A small network was shown many inputs. Here are its activations along a few directions, one row for each input.
In each table, some parts of the input vary, and every possible input appears once, in random order.
Descriptions start from the smaller parts, as in this example, which fits no table here: one of 6 places along a line, together with either a single point or one of 9 places along a line or (one of 3 separate values, together with one of 5 places around a ring).
Shared parts are said once, and a part with two or three values counts as separate values.
In the rows, zero is written as 128.

Other details of the inputs shift rows strongly along three fixed directions, in all tables alike. That doesn't count.
These rows show it; all are for the same input, with only those details redrawn:
[101 130 105 142 118 113 155 152 114 112 110 157 127]
[160 105 143 112 147 131  74 123 125 120 138  87 154]
[149 189  69 134 129 111 151 102 143 224 101  86 173]
[ 94 162  30 154 128 128 193 120 128 194 104 127 170]
[ 93  94  97 140 135 137 140 148 110  94 129 147 140]
[139 168 149 131 100  79 136 153 123 126  93 151 107]
[171 136 158 112 131 107  80 127 129 132 123  96 138]
[ 96  73 122 134 137 138 119 157 105  63 137 151 130]

A family of inputs:
x1: [134 178 151 130  96  98 136 153 135 135  99 156 106]
x2: [155 114 146 119 142 146  78 120 134 127 138 109 145]
x3: [ 83  98  94 145 128 132 154 155 107  89 123 162 132]
x4: [161 104 155 105 144 146  76 121 140 119 145 100 148]
x5: [ 83  54  72 147 160 199 139 113 125 117 178 110 168]
x6: [114 131 172 124 109 127 131 127 124 122 128 151  90]
x7: [169 130 164 102 125  89 105 134 135 122 114 125 112]
x8: [116 152  86 123 125 149 163  86 146 212 135 101 145]
x9: [146 161 164 119 112 100 132 144 140 135 100 154 102]
x10: [ 86 143 113 160 102 129 175 150 124 125 125 163 106]
x11: [145 107 169 119 132 159  71  98 125 131 159  96 129]
x12: [145 170 147 135 113 109 148 122 145 172 115 128 107]
x13: [146 164 150 126 102  77 143 146 129 128  93 154 107]
x14: [144 108 152 103 143 142  94 134 138 115 137 111 135]
x15: [144 164 135 119 115  85 147 141 133 148  93 135 116]
x16: [131 119  40 137 193 169 157  72 125 114 164  93 168]
x17: [136 123 150 121 127 100 131 145 122 107 106 151 111]
x18: [145 104 170 109 130 156  79 101 131 129 161  93 130]
x19: [174 137 134 128 168 133  98  89 122  72 157  97 132]
x20: [135 108 167 115 128 159  73 108 125 125 162  93 128]
x21: [134 170 160 115 102 118 134 115 138 169 120 119 102]
x22: [130 125 162 126 112 114 137 142 138 114 133 149  89]
x23: [ 77  99 125 164 116 146 157 153 112  82 138 180 101]
x24: [134 150  86 132 140 150 150  98 151 206 137  79 157]
x25: [ 91  86 117 147 129 129 141 156 103  69 123 176 120]
x26: [ 91  94  99 125 134 146 157 147 131 103 131 165 127]
- Changing only one part turns x23 into x12. The same change can be made to x1. Which row results? => x14
- Describe the family of inputs behind these rows. => one of 2 separate values, together with either a single point or (one of 3 separate values, together with one of 4 places along a line)
- A walk changes only the place on the line of 4. It starts at x11 and steps to x23. List the rest of the walk in order. => x2, x25

A family of inputs:
x27: [131 145 112 119 122 134 135 114 144 170 127 112 141]
x28: [127 157 117 136 107 102 148 127 125 143 107 136 125]
x29: [182 126 215 104 119  84  81 145 126  90 118 127  85]
x30: [177 147 218 104 100  81  84 147 132 122 107 127  86]
x31: [139 138 109 129 140 118 143 114 137 164 121 105 142]
x32: [137 115 121 128 139 133 129 122 135 122 136 130 134]
x33: [201 155 195 116 127 103  62 119 145 140 126  81 126]
x34: [125 162 112 134 118 112 156 139 130 143 114 136 120]
x35: [119 100 128 120 133 148 112 133 126 109 148 122 137]
x36: [125  95 123 127 144 136 113 134 114 106 140 118 137]
x37: [139 155 120 139 123 111 158 133 137 147 109 143 117]
x38: [113 134 125 137 118 115 143 141 124 139 117 136 124]
x39: [118 164 129 141 110 121 154 111 126 151 123 136 101]
x40: [115 115 135 121 131 128 137 139 124  87 127 153 104]
x41: [120 125 123 121 132 143 118 127 127 126 133 123 131]
x42: [116 139 125 133 118 129 139 132 133 140 115 150 118]
x43: [123 112 123 125 127 130 120 128 122 130 134 123 138]
x44: [115 121 139 135 131 129 130 142 116  88 128 160 117]
x45: [134 155 123 141 125 108 158 133 141 147 111 141 117]
x46: [130 125 115 138 139 143 122 125 136 153 135 110 148]
x47: [110 122 140 128 122 131 133 142 116  84 126 150 117]
x48: [117 139 136 137 115 116 143 147 127 109 120 140 113]
x49: [130 100 130 124 152 148 119 120 126 103 140 132 137]
x50: [125 139 130 138 119 114 136 140 126 110 123 156 114]
x51: [129 123 125 116 143 138 133 119 130 119 133 125 133]
x52: [140 129 106 136 144 139 123 122 131 146 134 110 148]
x53: [133 147 119 140 125 137 142 103 131 169 138 103 127]
x54: [129 117 125 135 132 142 120 135 128 131 133 125 135]
x55: [133  96 124 127 146 143 118 123 131 103 144 130 133]
x56: [143 148 106 141 129 131 133 119 135 161 121 108 147]
x57: [111 123 143 132 113 113 141 147 126 127 116 147 111]
x58: [134 122 107 132 135 133 125 120 123 145 127 101 150]
x59: [106 119 143 124 122 135 131 146 117  94 129 154 115]
x60: [128 126 119 125 138 149 124 113 135 154 131 119 149]
x61: [122  98  96 137 146 160 117 113 127 121 148 111 160]
x62: [120 120 127 128 132 139 124 136 132 129 137 117 134]
x63: [115 135 144 140 108 123 147 125 122 118 138 146  98]
x64: [115 103 140 130 139 157 119 107 115 110 156 120 124]
x65: [119  92 136 132 140 151 113 135 133 118 143 125 135]
x66: [175 144 165 110 128 109  77 111 129 136 121  91 129]
x67: [124 111 124 128 130 133 121 134 120 133 130 119 136]
x68: [121 104 126 126 146 142 116 136 126 102 148 116 135]
x69: [185 144 191  95 123 106  64 112 138 151 120  91 118]
x70: [194 149 183 101 127  94  65 113 135 139 128  88 125]
x71: [114 119 135 139 123 130 126 141 118  88 123 155 113]
x72: [123 127 119 115 136 149 127 114 135 152 133 113 147]
x73: [130 129 109 124 144 132 124 111 120 143 130 111 152]
x74: [118 152 121 127 126 122 146 132 124 124 120 142 125]
x75: [123 144 121 146 127 117 144 140 131 130 121 141 124]
x76: [111 141 125 123 117 129 143 133 133 137 117 143 116]
x77: [125  93 123 118 149 139 116 120 120 104 136 124 130]
x78: [132 118 120 118 137 134 132 121 135 119 137 124 130]
x79: [112 134 130 125 117 122 144 130 123 140 113 146 125]
x80: [104 108 146 127 120 132 135 153 129 102 131 148 109]
x81: [144 145 106 122 138 129 145 117 141 160 125 106 138]
x82: [137 140 114 132 128 136 134 121 142 174 122 115 142]
x83: [120 101 127 119 134 149 110 130 126 109 148 121 136]
x84: [130 156 123 126 123 104 158 122 126 145 104 143 121]
x85: [129 130 110 131 138 147 117 116 132 150 130 116 145]
x86: [113 119 133 127 123 124 132 145 121  86 134 152 112]
x87: [125 123 128 130 135 144 119 125 125 128 132 131 140]
x88: [127 124 119 126 127 136 124 124 128 117 136 119 137]
x89: [105 112 150 145 120 134 139 133 118 100 145 143  98]
x90: [136 125 103 128 150 144 129 108 136 143 131 117 143]
x91: [124 120 124 127 134 132 122 120 115 120 126 121 143]
x92: [125 120 125 125 130 141 123 136 128 130 135 117 134]
x93: [122 140 122 138 114 123 141 137 131 136 122 148 125]
x94: [122 144 119 136 116 122 147 140 126 126 118 133 123]
x95: [127 112 128 128 128 141 122 128 136 134 136 131 136]
x96: [120 158 125 130 113 110 148 129 121 152 105 142 125]
x97: [122 142 130 137 124 118 133 139 123 110 117 156 111]
x98: [124 168 117 132 112 114 148 128 130 139 107 135 119]
x99: [125 116 121 132 140 124 123 131 122 124 133 117 137]
x100: [125 121 117 125 139 128 118 122 118 122 129 123 134]
x101: [128 101 124 134 136 144 111 128 125 102 143 125 142]
x102: [118  86 131 118 132 141 112 129 123 117 142 125 137]
x103: [119 130 139 133 110 122 137 141 133 123 121 159 112]
x104: [124 103 124 124 134 144 115 129 125 100 146 118 139]
x105: [128 156 117 136 107 101 150 130 125 144 108 136 126]
x106: [124 114 123 135 133 127 123 130 122 123 129 113 139]
x107: [117 145 130 127 122 117 137 140 123 107 119 149 108]
x108: [123  99 128 130 135 149 108 130 126 111 145 130 138]
x109: [119  94 132 118 136 153 116 136 129 116 143 120 132]
x110: [127 128 118 135 130 146 131  97 129 151 151 106 131]
x111: [121 141 130 128 116 113 141 144 126 108 126 149 113]
x112: [128 116 117 126 134 123 122 126 121 122 135 122 138]
x113: [114 124 138 126 108 113 138 140 124 124 117 153 112]
x114: [125 126 132 127 120 105 147 137 124 113 118 151 111]
x115: [122 134 137 129 125 114 151 144 133 111 121 145 106]
x116: [139 144 101 121 135 128 147 111 143 159 129 111 142]
x117: [139 155 110 136 132 133 132 109 132 158 119 114 152]
x118: [110 137 115 132 118 121 141 132 119 137 113 143 123]
x119: [132 151 117 128 117 100 157 124 131 146 109 141 118]
x120: [129 102 123 131 142 142 111 130 125 103 147 129 139]
x121: [132 144 112 119 122 133 137 116 144 170 128 112 143]
x122: [133 142 107 127 124 124 130 114 131 169 123 111 146]
- Changing only one part turns x41 into x59. The same change can be made to x76. Which row results? => x72
- Changing only one part turns x102 into x113. The same change can be made to x116. Which row results? => x78
- Changing only one part turns x43 into x96. The same change can be made to x104. Which row results? => x47
- Describe the family of inputs behind these rows. => one of 6 places along a line, together with either a single point or (one of 3 separate values, together with one of 5 places along a line)
- Which other rows does x112 become when the choice among 3 separate values takes its other values? List them by row number. => x111, x120
- Which other rows does x116 become when the choice among 3 separate values takes its other values? List them by row number. => x32, x114
- Which other rows does x48 become when the place on the line of 5 takes its other values? List them by row number. => x62, x68, x80, x115
